Small tables with named rows and columns. After each table, cells are looked up by row and column.

Table banu
	sopitel	mefepen	tizal	romap
tuge	-0.560	-8.182	2.427	5.010
kubilet	-0.622	3.717	1.520	-2.216
kuz	1.970	-6.414	2.800	4.396
kabita	5.170	-3.534	2.132	-3.778
vuzekot	4.223	2.537	-1.357	-4.475
zes	0.243	-4.604	2.686	-0.201
nulebiz	-6.359	5.370	1.950	-5.977
zinib	-0.214	-2.872	-6.447	5.250
vabu	-3.828	-4.523	1.334	3.978
takat	0.947	2.865	-1.590	-0.926
teti	-0.681	-4.417	-5.054	1.966
givinis	0.915	-5.704	-5.276	4.970

What is the romap of vabu in banu?
3.978
What is the mefepen of zinib in banu?
-2.872
What is the mefepen of teti in banu?
-4.417
What is the tizal of tuge in banu?
2.427
What is the sopitel of kuz in banu?
1.970
What is the tizal of vabu in banu?
1.334
What is the romap of zinib in banu?
5.250
What is the romap of teti in banu?
1.966
What is the romap of tuge in banu?
5.010
What is the sopitel of vuzekot in banu?
4.223
What is the sopitel of zes in banu?
0.243
What is the mefepen of zes in banu?
-4.604
What is the sopitel of givinis in banu?
0.915
What is the sopitel of nulebiz in banu?
-6.359
What is the tizal of vuzekot in banu?
-1.357
What is the romap of kabita in banu?
-3.778
Row with the largest mefepen: nulebiz

nozab:
columns: kina, lere, ruf
menuzuz: [7.151, 2.930, 4.931]
sofora: [8.127, 2.190, 5.915]
zorin: [6.578, 2.940, 4.549]
big: [8.512, 1.348, 6.843]

menuzuz, lere -> 2.930
sofora, ruf -> 5.915
big, kina -> 8.512
menuzuz, ruf -> 4.931
big, lere -> 1.348
zorin, ruf -> 4.549
zorin, lere -> 2.940
menuzuz, kina -> 7.151
sofora, kina -> 8.127
sofora, lere -> 2.190
zorin, kina -> 6.578
big, ruf -> 6.843
Which row has the largest ruf? big

Table teme
cols = novus, migenu, leko, gar
gipeni: [57269, 44557, 51265, 19088]
zuf: [57707, 74954, 17915, 86245]
gedasa: [57048, 17485, 91907, 90901]
kab: [58468, 36597, 71730, 46610]
garola: [60644, 33389, 78407, 39719]
paz: [56430, 63114, 19717, 33414]

What is the novus of garola in teme?
60644
What is the migenu of paz in teme?
63114
What is the gar of zuf in teme?
86245
What is the novus of paz in teme?
56430
What is the leko of kab in teme?
71730
What is the migenu of kab in teme?
36597
What is the novus of gedasa in teme?
57048
What is the gar of gedasa in teme?
90901
What is the novus of zuf in teme?
57707
What is the leko of paz in teme?
19717

vil:
	gid	vizovez	rel
mal	0.21	0.12	0.25
diparo	-0.17	0.60	0.97
bov	0.03	0.64	0.78
moke	0.28	0.22	0.29
vit	0.49	0.44	-0.09
bot	0.13	0.46	0.51
fefegez	-0.79	-0.18	0.47
suvokim	0.79	0.18	-0.47
kon	-0.06	0.66	0.85

bot, gid -> 0.13
moke, gid -> 0.28
bov, rel -> 0.78
kon, rel -> 0.85
diparo, vizovez -> 0.60
bov, vizovez -> 0.64
suvokim, vizovez -> 0.18
bov, gid -> 0.03
vit, rel -> -0.09

valel =
         fopufi   kun  roze   mab
lalip       1.3  -3.7  -4.2  -6.4
taneru      6.3  -3.7   7.6   2.1
feguse      1.2  -3.7  -1.5  -2.0
ratosol     1.2  -3.7  -3.0  -1.8
kinurik     0.8  -3.7  -7.7  -7.1
kalo        0.0  -3.6   6.6  -6.5
bef         2.1  -3.7   5.6   6.2

What is the kun of kinurik in valel?
-3.7
What is the mab of kinurik in valel?
-7.1
What is the kun of kalo in valel?
-3.6
What is the mab of bef in valel?
6.2
What is the kun of ratosol in valel?
-3.7
What is the fopufi of taneru in valel?
6.3
What is the mab of kalo in valel?
-6.5
What is the fopufi of kinurik in valel?
0.8
Row with the largest fopufi: taneru

vafisel
fields: lovo, rar
gud: [66, 95]
bol: [58, 72]
kud: [94, 132]
tatif: [76, 70]
fogagu: [157, 74]
muguva: [138, 73]
zor: [156, 139]
tisam: [73, 167]
lof: [205, 104]
nub: [87, 173]
kufaban: [168, 167]
mapas: [34, 144]
memezoz: [100, 107]
tevig: [43, 71]

lovo of fogagu is 157
lovo of tisam is 73
lovo of bol is 58
lovo of tevig is 43
lovo of muguva is 138
lovo of tatif is 76
lovo of mapas is 34
lovo of zor is 156
rar of zor is 139
rar of fogagu is 74
lovo of kud is 94
lovo of memezoz is 100
rar of lof is 104
lovo of lof is 205
rar of memezoz is 107
Which row has the largest rar? nub

bufu:
fields: vob, zagogud, nozub, kar, zanuz, bepe, peb, kogi, piv
murap: [196, 64, 143, 82, 96, 70, 99, 82, 82]
vereluv: [140, 104, 17, 70, 143, 124, 88, 107, 90]
mik: [15, 94, 216, 112, 99, 137, 97, 90, 81]
tup: [62, 63, 48, 103, 171, 105, 98, 48, 79]

What is the zanuz of tup in bufu?
171
What is the piv of mik in bufu?
81
What is the bepe of murap in bufu?
70
What is the peb of murap in bufu?
99
What is the zagogud of mik in bufu?
94
What is the nozub of vereluv in bufu?
17
What is the kogi of tup in bufu?
48
What is the bepe of vereluv in bufu?
124
What is the bepe of tup in bufu?
105
What is the vob of murap in bufu?
196
What is the kogi of vereluv in bufu?
107
What is the bepe of mik in bufu?
137
What is the peb of vereluv in bufu?
88
What is the nozub of tup in bufu?
48
What is the peb of mik in bufu?
97
What is the nozub of mik in bufu?
216
What is the kar of vereluv in bufu?
70
What is the kar of murap in bufu?
82
What is the zanuz of mik in bufu?
99

